These are the activations of a small network on made-up records, seen along a few directions, one row for each record.
Here are examples, each followed by its value of one field, N.
The largest differences between rows may come from other fields.
Strong random noise was added to every row along 18 fixed directions; ignore it. To show where, here is one row again and again, with new noise each time:
[ 141 -416   88  -30  -57 -275 -365  198 -237 -146  157 -175  -12    6
    5  -60  121  -43 -167  459  408 -300  334  209 -540 -296  -64  -30
    3   20]
[   9 -298  -11 -436  517  -69 -191  119  -42 -362  429 -216  227  -98
  -65   19  166 -429  200  -47 -166   22  195    8 -495 -108  -77 -152
   65  -42]
[ 405  165  341   38  -37    2  -50  373   80  -95   60  388  243  -69
 -277  249  -14 -169   94  -47  129 -195   74  220   36   40   69 -100
 -432   13]
[ 256 -100  451 -157  578 -300 -138  138  577  -76  154  201   74   85
 -414  230  290  -21  113  216  326 -196 -170  235   -7  193  328  265
  135  223]
[ 429  370  262   40 -105   -7 -356  -83 -261 -128  209   27  409 -220
  154  316   10  144 -222  -61   79  -62  133  -76 -237 -441  176    4
  199  -26]
[ 138 -124 -237 -240  239  199   97  200   10 -150  -15    6  -42 -185
  -90  -65 -234   19 -102   30  189 -382 -403  164  -96  378 -254   98
  -93  329]
[ 284 -143   99  130  102 -219  -19  215  237  -21   62  563  148   30
  -35  334 -273 -304  123   73  -15  128  271  -97  306   86  214  130
  -90 -104]
[  92 -186  128 -376  -70 -230 -145  246   28   13  181 -219  111 -137
  -33 -190   27   49 -173  267  154 -203    2  333 -139 -432 -462 -172
 -122  221]
[ -46 -124 -385  153 -359   -7 -314  -60  -55  276  -53 -314  -52  644
  -18 -402  474   26 -475 -230  -48  206 -356  665  441   10 -157  280
  239   65]
[-215  263 -339 -149 -335  -34 -280  325  100   61  174  323 -542 -103
 -138  162  482 -240  147 -159  119  339  347 -206   70 -189  202 -357
  273  139]
[ -18  -11   61  599   11   62  360 -181  -88  -93 -235  190   62  177
  266  -10 -219  233  170 -299 -237  268 -330  180  -44  140 -105  -12
  304  249]
[  71 -352 -139 -178  323  161   92 -213   17  111  153 -173  154   99
 -108 -253   16  105  -65  -35 -286 -288 -317  185   23   -2  -73  452
 -157  186]
[   4  -71  116  244  289 -119  125  293  171  299  499  -92  457 -270
  165  194  317   27  591  187 -167 -155   10 -157 -528 -470 -369  146
  682   77]
[-230  -91  323  139  -17  221  255  -43   17 -144 -402  181   21   97
  156  168  -10  194 -216 -419 -367  -26   37   19  243  128 -106  134
 -198  144]
[ -94 -202   83  334   35  257   55  115 -291  104 -150   90 -295   -8
  -60   38   66  146  434  190   61 -193  185  397 -439 -275 -149 -333
 -153  427]
[ 388  -46 -108 -369  -55  143   55 -426 -277 -145  392  208  -19 -100
  -10   12 -189  176   26  113 -125  -94 -145 -299 -587 -297  261   47
 -135  109]
[-195   16  115  -97 -264  -43    9  111  180  200 -125   79  -59  159
   96  238  135  309   20   98   34 -170    7  216  177 -428 -262  -18
  195   11]
[ 203 -376  464  212 -307 -141  444  -61    5 -425   89  358  156   38
   98 -110  211  369 -746 -311 -378  -92 -326 -158 -378 -134 -347  492
 -209  465]
[-373 -248  366  -41  406  -67  200  -63  230  -21  135   68  -39   16
   40  141  456  229  104  116 -171   25   84   51 -368 -367 -174   46
  386  393]
[-361 -211  -70   49   86  -99  -58  -60   36  396   24 -242  150   38
  119 -270  141  -53   23    9 -255   43  386  -41  397 -168   88  256
   28 -188]

[ 521  176 -267 -225 -292   91 -206 -238 -160  204  142  -49  -14  -94
  153   51 -415  273   59   85   -7   -9 -397   24  -23 -406  -83  -60
  169  194]	n6
[-115  292 -114  232  -20  114 -221  109 -215  125 -255 -165 -151 -234
   91   29 -181   30  282   65  336  -65  228   83   60   23  151 -331
  130    7]	n6
[-220  207  -16   56 -312  -26  101  -45 -303  -68  162  -60  267   50
  185    4  164   33 -100  186  178 -129  281 -269 -424  -91   75  -54
  145 -612]	n2
[ 235  353   -2  -90  271    9 -560  -37 -152 -164   90   21 -291 -387
 -113  271   56   93   -1  327  693 -112  194  -57 -416  -86  490 -248
  369  343]	n4
[ 100  -54  101  -43  135  -36 -542 -128 -247  264  -13 -314   20   22
  -25 -146   35 -149  -43  350  262   73  481  188    2 -111  382  -98
  -89  -44]	n5
[ 122 -227  251 -197 -564 -217 -138  -76  -84  231  -80   45 -353   74
   41 -253  -14 -346   86  100 -124  508  646 -579  -45  151  424 -277
 -598 -290]	n7
[ 125  185 -227  239  132   33   28  376   58 -602   27   92  210 -124
   40  324  -67  104  -56 -394  142 -300 -588  310 -192   50 -491   26
  535  198]	n4
[ 240  270  300  548 -248 -484 -229  167  156 -145 -131  -24  -11  107
  126  -69  319   25 -519 -116  465  486 -231    1  -18  431   98   41
  651  221]	n2
[-257   -3   -9  333   64  213  478  188  -70  442   95  139  322 -335
  139   -5 -133  107  330  157 -350 -233  186  -80   72 -435 -508   47
 -148  104]	n8
[ 222 -283 -107   31 -359  121 -229  187  137  391  -55 -400 -131   83
  137  -98  405  110  -63 -319 -303  -55 -425 -152  -10  100 -348  451
  317  351]	n5
[-152 -215  -88  285  177   16  -33    2  -21  255  102   57 -152    8
    8  -37  295  -64    0  361  207   29  246 -201 -278  226  272  277
  296  107]	n3
[ -44 -469  157  394  611  143  -60  265  -49  169  106  -28  386 -255
   67  -80  249 -341 -416  -37 -378   12  382   65  169   27 -317  492
 -116  479]	n6
[ 136 -201  -27  312  191 -511  113 -377  317 -110  105  216 -235  339
 -271 -125 -177  101  467   30 -114  330 -271  359  195 -404  291  -42
  135  139]	n1
[ 215  283 -318 -393  409  335 -447   61  141  179    1 -307  -95   59
 -154  129   90 -287  -10  -75  110  268 -407  426  342  304 -125 -208
  295  322]	n1
[  52    3 -218  -61  -63  132  -51 -104  -77  146  129 -171 -243 -290
  -95 -251  124  -99  106 -202 -215   47   42 -511  -43  123  271  126
 -167  100]	n1
[ 101  340   48  422 -537 -237 -219  307    0 -266 -211  -39 -118  138
  -88  107   98    9  368 -485  137   15  -64  203   75  -71  110 -323
   58 -299]	n7
[ 487  -38 -144 -223 -113  -15  -64  -24  172 -541  272  263   50  213
 -342  299  179 -137  -96 -387  -31 -388 -426 -439 -256  434  483  545
 -105 -429]	n8
[ 177  -58  376  572  206   69  190  337  314  377 -216  234  285  -15
   27  208   67 -145   61  -86 -162   70    6  -58  356  479 -114  396
  -18  138]	n7
[  18  124  130  246 -198   83   99  177 -368 -320   61   70  535 -203
  205   57  -18   -7 -566 -263 -155 -226  208 -115  -54 -144 -278  175
 -241 -201]	n2
[  54  220   15  506  457  127 -136   73 -101   89  -29  428  394 -166
  140  587 -271 -123 -113  343  242  -85  500  -21  301  -38  243  208
  268 -148]	n8
[ 373  291  349 -680 -361 -135  -53 -167  592  -33 -154  420 -351  233
 -304  298  -29  143 -209 -110  146  183 -373 -206  419  289  450  -11
 -254   -2]	n3
[ -12  129    1   36  184 -109 -118  356  -32 -114  201 -221  -20 -595
 -325 -337  224  -49  167  -93  269 -412   92  -92 -264   68  160  -13
 -156  238]	n5
[-100 -216   84  111   98 -272  350  -28  188  -29  150  379  -61  -50
   36 -104  -91   77   83  268   31  160   38 -209 -197   -4   28   72
  116  178]	n4
[-472  -35 -415 -164  -31 -307   74   96  191 -133  115  283 -411   96
 -408 -417  121 -120 -221  118  312   67  152  358  502  -83  162 -146
 -282   34]	n3

Which value of N does each new row have?
[-222  251  -82 -114  205  -36  329 -231 -136 -144  335  -67  311  -31
  -81 -565   -3 -118  149 -224 -219  330 -122   86 -135  109  126 -260
 -142 -126]	n4
[ -12  301  -38 -371 -304   82  -50  136 -140  275  109  -50  120 -382
  134 -173  -95  -89 -350  137  143   72  270 -361  141   89  -13 -140
 -237 -107]	n3
[  40  112   35  131   70  544  -39 -335 -340 -190   48  464  280  632
  106  597  374  -73 -536  -48  -87  180   44  194 -254  162  236  282
  193 -217]	n3
[  -8 -274 -480 -671  -73  -87 -269    7   97 -174  158    4 -312  -17
  -20   31 -117 -279 -255 -127 -224  155  108 -213  282 -214 -111   30
 -107  -15]	n7
[ -44 -249 -103  -86  256   -7  241   14  232   -3 -104  278 -207  -86
  -77   79 -403  155   81  219   74 -206 -168  140  227  -11 -154   88
 -124  330]	n3
[ 237 -259 -110   -1 -349 -196 -475  269 -165  272 -123 -459 -103  170
  275 -286  -59 -425 -141  243  345  397  168  -26 -105  589  -47 -185
  167 -141]	n3
[ 130 -163 -369 -112  362  321  -97 -275  -66 -100   54   20  -76  195
 -151  148  -44 -130  -18  -83 -112 -168 -200  -78   -9  293  300  361
  -11  -76]	n8
[-219  -73 -516 -181  189   56   53  275  -76 -454  -72  130 -136 -299
   39 -107 -466 -481 -166 -330  -93  235  119  -27  344  331 -230 -287
 -208  112]	n3
